A = ((128, 128, 128, 128, 128), (155, 117, 128, 120, 112), (132, 126, 125, 127, 129))
The entry just right of 117: 128
The entry just right of the centre entry: 120
The entry just right of 132: 126

Questions about the grid below.
1) Find the second-last entry, reading row by row.
2) Find the entry in the bottom-left corner.
3) Find the bottom entry of the column that holds the smallest entry.
4) Find the top-left entry.
5) Find the second entry on the main diagonal.
6) Find the largest entry in the first row.
7) Find the third smallest entry.
8) Find the entry in the top-right corner.
[[131 135 105 121 126 124 115 120 132]
 [129 119 130 125 118 153 118 126 126]
 [154 143 111 143 137 131 145 136 149]]
1) 136
2) 154
3) 111
4) 131
5) 119
6) 135
7) 115
8) 132

Questions about the table below. Rows and columns are numbered from 0.
1) Find the entry in row 2 and column 1.
2) Find the entry at row 2, column 0.
3) Find the top-right entry.
4) Find the entry at row 1, column 0.
5) Find the entry in row 1 and column 2.
6) Find the top-left entry.
7) Find the entry just right of 114.
8) Find the entry in the bottom-left corner.
[[128 138 142 129 114 125 118]
 [116 130 127 127 125 129 149]
 [129 124 127 125 131 129 149]
 [107 133 126 129 124 131 140]]
1) 124
2) 129
3) 118
4) 116
5) 127
6) 128
7) 125
8) 107

Read these off the row that follows.
1) Read off the entry just left of 141.
2) Read off the entry just right of 123.
[123 110 151 141 122 134]
1) 151
2) 110

[[128 127 127 128 129 128 129 127 127 130 128 127 126 129 130]
 [126 126 130 128 129 131 129 123 128 144 124 126 124 131 132]
 [127 129 125 128 130 128 130 125 129 143 122 125 125 131 131]
 [127 126 128 127 128 129 129 129 128 130 129 127 127 127 129]
 [128 131 129 131 125 129 125 134 131 105 135 131 131 124 127]
 [126 126 128 127 133 129 130 126 129 143 123 125 125 130 131]
 [130 128 129 129 128 126 125 132 131 124 128 129 130 126 126]
 [130 133 128 131 126 124 124 131 126 105 134 133 132 124 126]
 [129 127 126 128 129 128 129 128 127 126 129 126 129 132 126]
 [131 128 129 130 126 127 126 132 130 121 130 129 128 125 126]
 [127 128 127 123 132 128 131 128 128 146 122 126 125 132 133]
 [127 130 125 132 125 129 128 128 125 121 130 127 126 127 127]
 [126 128 126 129 128 126 128 127 128 129 126 125 127 131 129]
 [127 126 129 126 131 130 129 126 127 144 122 126 126 130 130]
 [130 127 129 130 126 125 123 129 127 106 136 130 131 121 124]
 [124 129 125 127 131 129 129 126 127 142 125 124 127 130 129]]
Read off the 3rd entry from the end, reading row by row.
127
The entry directly below the largest entry: 121
The entry in the bottom-right corner is 129
The 2nd entry in reading order -> 127
Read off the fifth entry, reading row by row.
129
The smallest entry in the last column -> 124
The smallest entry in the first column -> 124
Read off the bottom entry of the column that holds the largest entry.
142
The top-right entry: 130
The maximum: 146
Read off the largest entry in the first column.
131
Read off the entry just left of the largest entry.
128
The last entry of the largest entry's row: 133
The third entry on the main diagonal: 125
The top entry of the column that holds the largest entry: 130
The fifth entry from the end, reading row by row -> 125
The 1st entry on the main diagonal -> 128
The fourth-last entry, reading row by row: 124
Read off the 2nd entry on the diagonal from the top-right corner.
131
The 2nd entry on the main diagonal: 126
Read off the fourth entry in reading order.
128

Read these off the grid that follows.
1) Find the entry in the bottom-right corner.
2) Find the largest entry in the first row.
3) Find the entry in the bottom-left corner.
4) Find the third-last entry, reading row by row.
5) Find the entry directly below the largest entry.
6) Find the largest entry in the last column.
7) Find the smallest entry in the first row.
8) Find the top-left entry.
[[132 118 151 132 123 127 124 140 131 123 110]
 [130 122 132 124 128 119 133 129 133 135 157]
 [133 135 133 143 129 129 131 135 136 125 128]
 [124 143 130 129 131 128 122 134 136 127 134]
 [123 127 134 110 124 133 131 124 120 126 147]]
1) 147
2) 151
3) 123
4) 120
5) 128
6) 157
7) 110
8) 132

X =
[[123 131 124 126 132 125 132 132 123]
 [139 115 135 117 112 140 127 126 128]
 [121 129 129 132 133 127 129 130 130]
 [130 126 126 123 124 124 122 131 122]
 [136 130 130 132 128 133 129 122 134]
 [127 136 127 139 130 107 102 130 138]
 [119 135 133 141 135 128 129 127 141]]
Counting starts at 0.
The entry in row 0 and column 0 -> 123
Read off the entry in row 1 and column 2.
A: 135
Read off the entry in row 1 and column 1.
A: 115
The entry just left of 112: 117
The top-right entry: 123
Read off the entry in row 0 and column 1.
A: 131
The entry in row 2 and column 0 is 121
The entry in the bottom-left corner -> 119
Read off the smallest entry.
A: 102
The entry at row 1, column 0 -> 139
Read off the entry directly above 140.
A: 125
The entry directly below the smallest entry -> 129
The entry just left of the smallest entry -> 107
Read off the entry directly above 107.
A: 133

Read these off the grid that follows.
1) The last entry in the row that holds the largest entry?
2) The bottom-left entry?
3) The first entry of the smallest entry's row?
4) The 1st entry, reading row by row?
5) The entry just right of the smallest entry?
6) The entry directly below the largest entry?
[[117 126 127 125 129 132 126 126 125 137 119 125 134 137 118 128]
 [136 139 130 125 120 122 132 138 120 122 126 120 119 139 129 137]
 [116 124 122 125 128 130 124 123 126 139 119 125 133 138 116 127]
 [134 140 128 123 121 122 131 138 120 125 126 121 120 140 133 138]
 [117 124 124 123 129 133 125 125 124 133 121 126 133 138 116 129]
 [118 140 114 127 138 135 126 122 152 128 117 129 126 128 121 129]
 [111 143 115 127 133 136 125 129 150 126 116 128 126 123 123 127]
 [111 145 114 128 138 137 125 126 151 123 122 127 125 123 121 128]
 [112 142 109 128 138 135 124 125 153 134 114 129 126 127 120 129]
 [116 125 125 124 130 132 123 125 123 135 117 124 134 136 122 130]
 [117 125 125 125 132 130 126 125 123 138 119 124 133 138 118 129]
 [133 138 128 123 120 126 132 138 121 125 126 120 118 140 130 137]
 [120 123 129 125 130 128 125 124 126 138 119 126 133 135 117 129]
 [118 122 127 125 130 130 127 126 124 138 117 126 132 137 118 129]
 [111 143 113 129 137 139 124 124 151 131 119 134 127 126 119 133]]
1) 129
2) 111
3) 112
4) 117
5) 128
6) 123
